These are the activations of a small neural network, seen along a few directions. Each row is one input.
Each table varies a few parts of the input and shows all the possible inputs, shuffled.
A made-up example of a description, with smaller parts first: one of 2 separate values, together with either a single point or one of 11 places along a line or (one of 4 places along a line, together with one of 5 places around a ring).
Shared parts are said once, and a part with two or three values counts as separate values.

Other details of the inputs shift rows strongly along two fixed directions, in all tables alike. That doesn't count.

A family of inputs:
row 1: [  2,   1,   3,  -2, -15,  -3,  -9, -17,   3,  -1, -12,   9]
row 2: [  5,   0,  -1,  -8, -16,  -7,  -3,   0,  11,  -5, -21,  11]
row 3: [  8,  -5, -11,  -2, -10,  -4,  -2,  -1,   8,   0, -18,   5]
row 4: [ -3,   8,  -7,  -4,  -8,  -1,  -7,  -5,   3,   1, -21,   1]
row 5: [-1,  2,  2,  1, -4, -9,  3,  5, -3, -3,  5, -1]
row 6: [  8,  -1,   2,  -2, -17,  -6, -11, -10,   6,   0, -14,  11]
row 7: [ 4,  3,  1,  0, -3, -1,  0,  5, -2,  3,  1, -2]
row 8: [ 2,  3,  3,  0, -7, -3, -1,  0,  0,  1,  7,  2]
row 9: [ 7,  2,  1, -1, -1,  6,  1,  6, -6,  6,  4, -4]
row 10: [  8,   1,   1,  -6, -11,   0,  -3,   1,   9,  -2, -14,   9]
row 11: [ -2,   3,   1,  -1,  -9,  -3, -11, -15,   4,  -2, -15,   7]
row 12: [ 0,  0,  9,  1, 13, -2, 13, 11, -7, -6, 19, -5]
row 13: [-10,  -2,   0,  13,  -7, -18,   1,  -9,  11,  -5,  34,  23]
row 14: [  4,   4,   0,   1,  16,  21,   7,  11, -17,   7,   2, -21]
row 15: [-19,   8,  11,   6,   8, -16,   8,  -6,  -6,  -8,  41,   1]
row 16: [  9,  -5,  -9,  -8, -13,   9, -11,   2,  11,  11, -32,   0]
row 17: [ -4,   4,   8,   0,  21,  11,  11,   6, -12,  -3,  20, -10]
row 18: [-5, -6,  1, -3, -3, -8,  1,  3,  4, -1,  2, -1]
row 19: [ -2,  -1,  -6,  -7,  -5,   9, -10,  -6,   7,   8, -18,   0]
row 20: [-17,   0,   1,   4,  -3, -26,   5, -16,   7, -13,  27,  13]
row 21: [  3,  -1,  -8,   4,  24,  18,   8,   9, -12,   3,  -1, -21]
row 22: [ -6,   7,   3,   4,  20,  10,   7,   7, -15,   2,  17, -17]
row 23: [ 18,   1,  -7, -10, -11,  17,  -7,   6,   7,   6, -38,   1]
row 24: [-11,  -5,  11,   0, -10, -20,  -1, -11,  10,  -4,  33,  15]
row 25: [-19,  -3,  11,  13,   7, -11,   5,   0,   3,   0,  51,  13]
row 26: [  7,  -3,   9,   6,  17,   8,   7,   9, -18,   2,  17, -13]
row 27: [-17,   1,   3,  -4, -18, -19, -10, -21,  18,  -4,   6,  18]
row 28: [ 12,  -1,   4,  -2,  17,  20,  10,  18, -12,   4,   3, -14]
row 29: [  9,  -5,  -8,  -4, -18,  -5,  -6,  -9,  12,   1,  -9,  13]
row 30: [  1,  -1, -11,  -9,  -8,  14, -15,  -5,  10,  10, -36,  -2]
row 31: [ -1,   1, -12,  -2, -11,  -4,  -7, -12,  12,  -2, -20,   7]
row 32: [ 12,  -6, -13,   0,   7,   9,   5,  14,  -4,   2, -22, -13]
row 33: [  8,   2,   0,  -6,   3,  19,   2,   4,  -3,   3, -15,  -6]
row 34: [-14,  -6,   8,   0,  -8, -24,   2,  -6,   8,  -7,  25,  11]
row 35: [-7,  5,  8,  2, 18,  2, 10,  5, -7, -6, 18, -7]
row 36: [ -7,   7,   5,   3,  16,   6,   7,   3, -14,   1,  23, -12]
row 37: [  2,  -6,  -5,  -6, -10,  -1,  -7,   1,   9,   6, -17,   3]
row 38: [  6,   2,  -3,  -1,   8,  17,  -6,   0,  -9,   6, -21, -11]
row 39: [-13,   0,   3,   3,  -5, -20,   2, -19,   7, -10,  31,  14]
row 40: [  7,   1,  -3,   2,  19,  14,  10,  24, -18,   4,  -6, -26]
row 41: [ -2,   6,   0,  -7, -11,  -1,  -7, -11,  11,  -5, -12,  12]
row 42: [-1,  1,  2, 12, -1,  1, -5,  0,  1,  3,  6, 11]
row 43: [  1,   2,  -3,   1,   9,   8,  -4,   1,  -8,   1, -22, -11]
row 44: [  7,  -4,  -7,  -2, -16,  -8,  -5,  -9,  12,  -1,  -7,  12]
row 45: [  1,  -5,  -8,  -2, -16, -18,  -1,  -6,  11,  -8,  -9,  11]
row 46: [  1,   4,  -1,  -1,  26,  19,  10,  16, -14,   0,  -8, -20]
row 47: [-4,  2,  7, 11, 14,  6,  9, 12, -3,  0, 28,  5]
row 48: [ 2, -2,  5,  3, -2, -9, -1, -2, -3, -3,  1,  2]
row 49: [ -6,  -5,   5,  -6, -26, -20, -10, -18,  18,  -1,  13,  24]
row 50: [ 10,  -1,  -1,  -1,  -8,   1,  -8,  -2,   1,   2, -21,   2]
row 51: [  5,  -2,  -1,  -2, -15, -10,  -8,  -6,   5,  -3, -22,   8]
row 52: [ 7, -5, -6,  3,  5,  1,  6,  6, -1,  0,  1, -5]
row 53: [  2,  -4,  -3,  -5,   3,  18,  -3,   2,  -2,  10, -13, -10]
row 54: [  9,  -3,  -2,   1,   4,   3,  -1,   9,  -8,  -1, -20, -11]
row 55: [  5,   4,  -5,  11,  18,  24,   3,  22, -12,  13,   2, -13]
row 56: [  0,   2,   4,   4,  16,   3,  11,  15, -15,   2,  17, -15]
row 57: [ -3,  -1,  10,   2,  13,  -8,  15,  12,  -8, -11,  23,  -5]
row 58: [-13,  -1,   0,  -2,   2,  -5,  -2,  -5,   4,   0,   2,  -1]
row 59: [-3,  3,  3,  3,  5,  0, -3, -6, -5, -2, -5, -4]
row 60: [-1, -3, -2,  2, -2, -2,  5, -9,  1, -3, 11,  2]
Each input here is: one of 5 separate values, together with either a single point or one of 11 places along a line.
The inputs of row 18 and row 40 match in every part but the choice among 5 separate values. If row 30 is changed in the same way as row 18 into row 40, which row does it become?
> row 22
The inputs of row 43 and row 20 match in every part but the choice among 5 separate values. If row 54 is changed in the same way as row 43 into row 20, which row does it become?
> row 45
Change only the choice among 5 separate values in row 50. List by row number the other rows that result.
> row 7, row 10, row 16, row 52
Change only the choice among 5 separate values in row 19. List by row number the other rows that result.
> row 17, row 36, row 38, row 39

A family of inputs:
row 61: [ 13,  10,  -9,  -4, -13,  -3, -12, -18,  -1,  -7, -40,   3]
row 62: [  8,  -6,  -6,  11,  17, -17,  30,  14,  -3, -24,  27,   0]
row 63: [  6, -19,  -8,  12,  15,  11,   2,  15, -10,  14,   3, -17]
row 64: [ 22, -10,   3,  12,  18,  26,   4,  17, -23,  13,   0, -19]
row 65: [-24, -17,  18, -11, -12, -34,   2, -17,  18,  -7,  50,  15]
row 66: [-23,   1,  -5,  -7, -26, -39,  -3, -34,  20, -19,   2,  20]
row 67: [  2, -15, -12, -14, -20,   1,  -7,  -5,  14,  11, -18,  -1]
row 68: [ 13,   8,   8, -23, -32,   4, -18,   0,  13,   3, -53,  12]
row 69: [  9,  -2, -11,  11,  18,  15,  17,  23,   3,  -1,  19,   6]
row 70: [ 4, 10, 14, -6, -9,  0,  4,  8, -8, -3,  0, -1]
row 71: [-14,  -3,  -6, -16,  -9, -16,  -7, -18,  15, -10, -28,   1]
row 72: [ 38,  -6, -19,  -2,  -1,  20,  10,  48,   1,   5, -48,  -6]
row 73: [-17,   6,  24,  -8,   1, -28,   8, -24,  -1, -25,  31,   9]
row 74: [-10,   1,  -8,  -9,  24,  36,  -4,  11,   2,  16, -19, -20]
row 75: [-12,  11,  16,  -6,  13,  17,   0,  -7,  -1,   2,  19,   2]
row 76: [ 25, -22,  -5,   8,  21,   8,  30,  37,  -6,   0,  31, -12]
row 77: [  3,  12,  -4,  12, -11,  18, -19, -15,   5,   9, -20,  19]
row 78: [-10,  14,   5,  -2,  -7,  11,  -4, -17,   4,   1,  13,  13]
row 79: [  7,  -9,  15, -18, -14,   1,  -5,  -8,   7,   2,  -1,   5]
row 80: [-10,   2,   7,   8,  12, -17,   7,  15, -10,  -1,  30,  -9]
row 81: [  1,  -1,  -5, -22, -28,  -3, -19,   4,  22,   7, -54,   6]
row 82: [-10,   4, -10,  13,  43,  29,   7,  16, -17,  15,  21, -27]
row 83: [-15,   0,   7,  13, -22, -36,  -8,  -6,  11,  -6,  17,  25]
row 84: [  9,   7,  -5,   9,  -9,  -4,  -9, -16,  -5,  -9, -32,   8]
row 85: [ 15,  -6,  10,   5,  23,  14,  11,  13, -24,   7,  29, -22]
row 86: [-30,   5,   1,   4,  12,   0,   6, -10,   4,   1,  42,   2]
row 87: [  7, -13, -14,  -5, -18,  -5, -13,  -6,  13,  12, -16,   2]
row 88: [ -9,   1,   0,  -8, -16, -12,  -1,   5,   8,   0,  -6,   2]
row 89: [-15,   0,  -4,   9,  23, -19,  11,  -5, -12, -12,  24, -15]
row 90: [  8,  16,  -8,   1,  -6,  23, -17, -12,   3,  11, -23,   8]
row 91: [-19,   2,  -7,  19,   6,   2,  -8, -10,   6,   7,  16,  12]
row 92: [ 18,  10,   7,   4,  17,  17,   5,  26, -25,   6,  -6, -22]
row 93: [  2,  -4, -18,  14,  24,  11,   2,   9, -16,   1, -30, -24]
row 94: [ 16,   8,   6,   9,  -7,   7,  -8,  13, -11,   4, -24,   2]
row 95: [ -2,  -5,  14, -10, -33, -22,  -2, -25,  13,  -6,  26,  24]
row 96: [ -7,   9,   9,  -2,   3, -13,  11, -17, -10, -19,  16,  -2]
The inputs of row 75 and row 79 match in every part but one. If row 74 is changed in the same way as row 75 into row 79, which row does it become?
> row 65
What is each input in this table made of?
> one of 4 separate values, together with either a single point or (one of 2 separate values, together with one of 4 places along a line)
Change only the choice among 2 separate values in row 67. List by row number the other rows that result.
> row 95
Change only the choice among 2 separate values in row 64. List by row number the other rows that result.
> row 63
List by row number the other rows that have the choice among 4 separate values in common with row 92.
> row 68, row 70, row 72, row 80, row 81, row 83, row 88, row 94
